Each row below holds a small network's activations on one input, seen along a few directions.
In each table, some parts of the input vary, and every possible input appears once, in random order.
A made-up example of a description, with smaller parts first: one of 3 separate values, together with either a single point or one of 11 places along a line or (one of 4 places along a line, together with one of 5 places around a ring).
Shared parts are said once, and a part with two or three values counts as separate values.

Other details of the inputs shift rows strongly along two fixed directions, in all tables alike. That doesn't count.

Rows:
R1: [ 9 -8  3  0  0  1 18 -5 12  8 -3  4  4  5]
R2: [-3  6 -6 -1 -5 -3 -1 -9  2 -4 -5  2  6  4]
R3: [-32   7  -8 -10   7 -52   7  34  -1  26  27   3 -24 -15]
R4: [-1  6 -6 -2 -4 -4  0 -8  0 -4 -6  2  8  5]
R5: [  6  -8  19   8  12  16 -28  14 -11  -2   7 -10 -20  -7]
R6: [-1  7  1 -3 -2 -4  3 -8  2  1 -8  5 10 -1]
R7: [  7  -7  25   6  15  15 -24   7  -8  -1  -2  -3 -10  -8]
R8: [ -4   8   1  -2  -3  -4   2 -10   4   0  -8   5   9  -2]
R9: [ -1   6 -12   1  -8   0  -1  -7  -1  -6  -2  -4   5   6]
R10: [ 2  6 -2 -2 -2  0  9 -4  0 -2 -6  1  8 -6]
R11: [  1 -11  28   4  13  17 -23   2  -7  -3   1   4  -7  -5]
R12: [  7 -11  -8   2  -5   2  12  -3   9   2   2  -1   2  17]
R13: [  2 -10  22   6  13  15 -23   7  -4   0  -1  -1 -13 -11]
R14: [12 -7 -4  1 -3  5 18 -1  9  5  1 -2  1  8]
R15: [-5  3 -7  0 -5 -1  0 -8  5 -4 -7  5  7  3]
R16: [  1   6 -12   0  -6   0   0  -5  -2  -5  -3  -3   6   6]
R17: [-4  3 -5 -3 -4  1  5 -8 -1 -6 -1  4  8  3]
R18: [  2 -13  16   7  10  18 -28  11 -13  -6  11  -6 -16   0]
R19: [-25   7 -17  -7   4 -45   8  41  -6  23  31  -8 -31 -16]
R20: [ 0  5 -1 -3 -1  3 11 -7 -1 -2 -3  2  7 -7]
R21: [ 5  6 -8 -1 -6  4  8 -1 -3 -5 -2 -5  5 -3]
R22: [-1  3 -6 -2 -5 -2  2 -6  0 -6 -5  2  9  4]
R23: [ 3  6 -8 -2 -5  8 11 -3 -4 -5  1 -4  4 -3]
R24: [  1   3 -12   0  -8   1   2  -4  -2  -8  -1  -3   7   5]
R25: [  5 -11  -2   1  -3  -2  13  -7  11   4  -2   6   5  15]
R26: [ 1  9 -2 -1 -2  0  6 -8  2 -1 -8  0  6 -6]
R27: [ -3   3 -13   1  -8   2   0  -5   3  -6  -3  -1   5   5]
R28: [  9  -8  19   8  12  16 -27  14 -12  -2   5  -9 -18  -6]
R29: [-2  5  1 -4 -3 -3  5 -7  2 -2 -7  5 11 -2]
R30: [ 4 -9  6  0 -1 -3 15 -6 13  9 -3  9  6  9]
Description of these inputs: one of 5 places around a ring, together with either a single point or one of 5 places along a line.
Q: The inputs of R12 and R1 match in every part but the place on the ring of 5. If R16 is changed in the same way as R12 into R1, which row does it become?
A: R7
Q: Which other rows agree with R14 in the place on the ring of 5? List them by row number.
A: R5, R19, R21, R23, R28
Q: A walk changes only the place on the line of 5. It starts at R18 and steps to R24. List the rest of the walk in order.
A: R16, R9, R27

Rows:
R31: [ 41  -8   7  13  -6  60   3 -46  14 -27 -51   1  40   9]
R32: [  3 -11 -10   3   5   8  -4  15  -4  -7   6  -7 -10  -2]
R33: [ -6  -1  13  -3   7  -6 -11   6   2   2  -1  10  -1  -6]
R34: [ -3  -8   8   6   3   1  -6   4  15  15  -2   4 -13   2]
R35: [ -8   2  -2   0   1   2 -16   8 -10  -8   8  -2  -3   0]
R36: [  2  22 -37 -11 -15 -29  43 -15   6   5   2  -1  11  12]
R37: [  0   3  10   0   7  -8 -14   6  -3   3  -1   0   0  -7]
R38: [  7  -6  12   2  13  -7   0  -1   2  10   5  -2 -10   5]
R39: [  2   8   1   0   1  -3 -17   8 -12  -4   3  -5  -4  -5]
R40: [  2 -13   0   2  -4   4  -3  13  -2  -6  14  -7  -7  10]
R41: [  4 -14   7   2   9   0   3  13   6   6  -3   4  -8  -7]
R42: [  8 -10  13   3   2  -4  -1  11   5   6   4  -4  -4   4]
R43: [ -2  11   2   2   2  -1 -14   5 -13  -4   1  -8  -8  -8]
R44: [  2 -11  15   0  13  -5   2  -2   6  10   5   8 -10   7]
R45: [-11   8  -2  -2   1   8 -12   6 -10  -9   6  -6  -8 -14]
R46: [ -4  -4  -8   7  -3   8 -12   6   5   3   8  -7 -15   6]
R47: [ 6 -2 17 -1  8  1  6  6 -6 11  6 -2 -3 -6]
R48: [  1 -17  -2   4   6   4  -1  11   1  -1   4   1  -8  -5]
R49: [  3 -16  16  -1   1  -2   2  12   9   7   4   4  -5   5]
R50: [ 1 -7 20 -3  8  2  8  7 -2 11  7  8 -4 -5]
R51: [ -6 -10   0   9   0   4  -8   3  10   9   6   0 -14   4]
R52: [ -1  -2  10  -1   7 -13 -16   4  -3   4  -3   1   1   3]
R53: [-10  21 -38 -15 -21 -17  52 -10   1   2   8   1  23   5]
R54: [ 28   6  15  11  -9  55  -8 -56   8 -29 -51   3  43   7]
R55: [  1  -9  -1   0   8   3  -4   0  -4  -1  15  -4 -12  11]
R56: [-20  30 -44 -11 -22 -24  37 -15   2  -6  -3   1  21   1]
R57: [ -8  -4  -2   0   1  -4 -20   6 -10  -8   6  -2  -2  10]
R58: [ 11  -5   3   3  -4   0  -3  14  -4  -2   8 -10  -8   6]
R59: [-12  -1   6   3   4   0 -10   1  -5  -2   3   4  -6  -7]
R60: [  0 -19   7   2  -2   0   0  10   4   2  11   0  -5   7]
R61: [-10   9 -33 -10 -13 -30  46 -19  14   8   6  10  14  12]
R62: [-12   3   6  -1   3   4  -9   2  -5  -3   4   3  -7 -18]
R63: [ 11  -4  -6   4   5   3  -4  15  -7  -2   0 -10 -11  -5]
R64: [ -6  -7  13  -4   8 -10 -14   5   1   4  -3  10   0   5]
R65: [-2 -9 12 -1  5  6  5  5 -7  5 14  4 -4 -3]
R66: [-10   1  14   0   7  -5  -8   3   1   3  -3   8  -5  -9]
R67: [  8   3   7  -1   3   6   2  10 -15   4  10  -7  -8  -3]
R68: [-18  16 -38 -14 -21 -36  34 -15   8   2  -4  11  26  12]
R69: [  3  -2   5   8   3  -1  -8   5  11  15  -1  -5 -11   0]
R70: [ 23   4  18   4  -9  60  -5 -53  12 -30 -49  12  39  -3]
R71: [  6   3  -5   8  -2   4 -13   8   2   7   3 -11 -16   2]
R72: [  2   3   0  -1   1  -9 -19   6 -12  -3   1  -5  -3   4]
R73: [-12  34 -34 -15 -19 -30  42 -16  10   4 -11   1  25 -15]
R74: [ -9  -3   5   1   4  -2 -13   5  -4  -2   6   6  -2  -4]
R75: [ -2  13   1  -2   1   3 -13   7 -12  -5   1 -10  -8 -18]
Q: What do these inputs look like to the network?
A: one of 5 places around a ring, together with either one of 4 places along a line or one of 5 separate values
Q: The inputs of R52 and R57 match in every part but the place on the ring of 5. If R38 is changed in the same way as R52 into R57, which row does it become?
A: R55
Q: Which other rows agree with R74 in the place on the ring of 5? List them by row number.
A: R48, R51, R59, R60, R61, R62, R65, R68
Q: Change only the choice among 5 separate values in R36. List by row number the other rows that result.
A: R58, R63, R67, R71
Q: Change only the choice among 5 separate values in R49. List by row number the other rows that result.
A: R34, R41, R44, R50
